1.208 -6.327 5.278 0.399 -0.791 -2.507 -4.227
-0.504 -1.174 2.362 -4.227 2.224 -1.500 1.932
gives 1.932

-2.951 2.163 -1.087 7.162 -2.487
-0.277 -0.182 -1.483 -7.017 -2.356
-2.548 -2.392 4.559 -5.032 1.784
gives -2.356

7.920 -3.745 3.820 4.026
5.549 -5.348 -1.900 5.529
0.163 -5.016 -1.238 -0.554
gives 5.529

-2.444 5.695 -4.180 -7.544 -4.967 -5.896
-3.069 6.079 -4.707 -7.690 -4.962 -7.291
gives -7.291

0.081 -0.856 -0.578 -0.800 -0.856
0.235 -2.475 -1.672 -2.316 -2.475
0.583 -6.144 -4.150 -5.748 -6.144
gives -2.475

1.337 1.453 -4.004 -1.801 5.216 -3.460
3.531 0.334 -4.486 -1.301 5.945 -1.457
gives -1.457

5.616 1.785 -3.736 2.393 0.450 -1.036 1.439
-1.425 -1.653 -0.625 7.561 0.305 0.778 -1.061
gives -1.061

-3.299 3.906 5.468 -2.453 5.959
-3.122 3.168 4.795 -2.998 5.467
gives 5.467

4.751 -6.828 -2.149 7.779
-3.950 7.169 2.153 -7.879
gives -7.879
---
array([ 0.15, -0.11,  0.10, -0.09, -0.13])
0.10
array([ 17.551,  14.988,  -2.893,   6.377, -10.624,  13.098])
6.377
array([   7.1,  179.1,   52.8, -126.8, -150.5])
52.8
array([ 12.5, -18.0,  17.8,   2.8,  -3.2])
17.8
array([-160.0, -106.6,  172.3,  125.3,  144.7,   98.0,  101.2])
144.7
array([ 0.327, -1.379,  0.049,  0.605,  1.865])
0.049
---
-2.566 -2.139 8.081 -4.295 -3.204 3.743 Answer: 3.743, -2.566

-6.774 1.361 -3.356 1.753 1.114
-3.454 2.213 -3.284 5.435 -2.439
Answer: 1.114, -3.454

1.426 4.294 -5.104 -2.230
-1.948 -2.718 6.119 3.102
Answer: -2.230, -1.948

1.915 -1.867 -4.883 0.460 -3.452 -3.182
1.944 2.545 1.791 -2.060 -1.312 -5.170
-7.306 3.803 4.504 -1.834 2.157 2.459
Answer: -3.182, -7.306

-0.377 -0.733 -5.368 -0.821 1.652 1.676
-0.196 -1.551 1.748 0.267 6.301 0.283
0.369 -2.111 -5.407 -1.180 -0.939 0.289
Answer: 1.676, 0.369

2.846 7.458 -3.431 -4.902 Answer: -4.902, 2.846

-2.868 2.082 5.419 -8.178 -1.298 Answer: -1.298, -2.868

-6.472 0.178 2.603 0.299 0.000 Answer: 0.000, -6.472

-1.425 -7.731 4.760 1.422 -2.334 Answer: -2.334, -1.425
---
[-5.023, 7.911, 1.792, -3.710, 2.122, -5.492, -0.762] ans = -5.023
[-0.570, 2.136, 3.960, -0.365, 2.972, 6.071, 3.498] ans = -0.570
[0.907, 5.692, 8.009, -6.337, 3.876, -1.140] ans = 0.907
[-2.514, 1.967, -0.430, -2.791, 7.267, 3.816] ans = -2.514
[-0.280, -2.320, 3.771, -1.281, -4.910, -5.912] ans = -0.280
[7.929, 7.829, -1.032, 0.471, 3.000, 2.548, 4.825] ans = 7.929
[-0.827, -2.752, -4.336, 3.038, -3.578, -7.069] ans = -0.827
---
-0.175 -1.355 -7.134 0.476 -2.467 -5.768
1.974 -1.984 -0.880 2.822 0.578 5.395
Out: -1.984

-2.139 -1.365 -7.110 -0.980 0.642 -5.969
-2.209 2.849 -8.178 0.168 1.111 1.882
-1.451 -0.276 6.318 0.216 2.531 5.456
Out: 2.849

3.001 2.328 -1.910 -7.241 -1.718 3.344
-5.020 5.157 -0.249 2.943 -2.730 -3.176
-4.804 2.744 1.919 -4.487 -3.681 2.362
Out: 5.157

-2.452 -1.498 1.032 -2.806 -5.172 -0.357
-0.984 0.958 6.027 1.687 0.057 -0.327
2.404 4.927 -0.005 2.109 1.122 0.598
Out: 0.958

6.498 -0.136 4.133 0.020 -7.950
-0.466 -7.013 8.275 -6.346 2.958
Out: -7.013

4.181 -4.562 -2.145 6.177 -1.857 -4.509 2.891
-0.205 1.643 -1.795 -2.244 -0.184 -0.098 0.378
Out: 1.643
---
2.344 -7.975 3.031 2.683 0.586 2.206 -1.569 ⇒ 2.683, 3.031

-1.202 3.419 0.327 0.241 0.639
2.889 -0.453 -0.768 -2.681 -1.254
0.922 -3.747 1.180 5.832 2.298
⇒ -0.768, 5.832

0.826 -0.392 -6.936 -0.032 1.323 0.742 1.503 ⇒ -0.032, 1.503

3.129 -1.648 -3.893 4.229 0.794 -1.068 -5.909 ⇒ 4.229, 4.229

4.072 -1.846 8.162 1.920 -0.460 ⇒ 8.162, 8.162

-2.284 7.644 4.018 2.112 -4.430 ⇒ 4.018, 7.644

0.364 -0.984 -0.201 -5.769 0.005
0.133 -0.448 -0.253 7.760 0.289
-0.301 -4.498 -0.007 0.585 -0.314
⇒ -0.253, 7.760

-0.244 7.512 -0.049 2.663 0.436 ⇒ -0.049, 7.512

-5.465 1.072 -6.551 7.775 2.657 ⇒ -6.551, 7.775
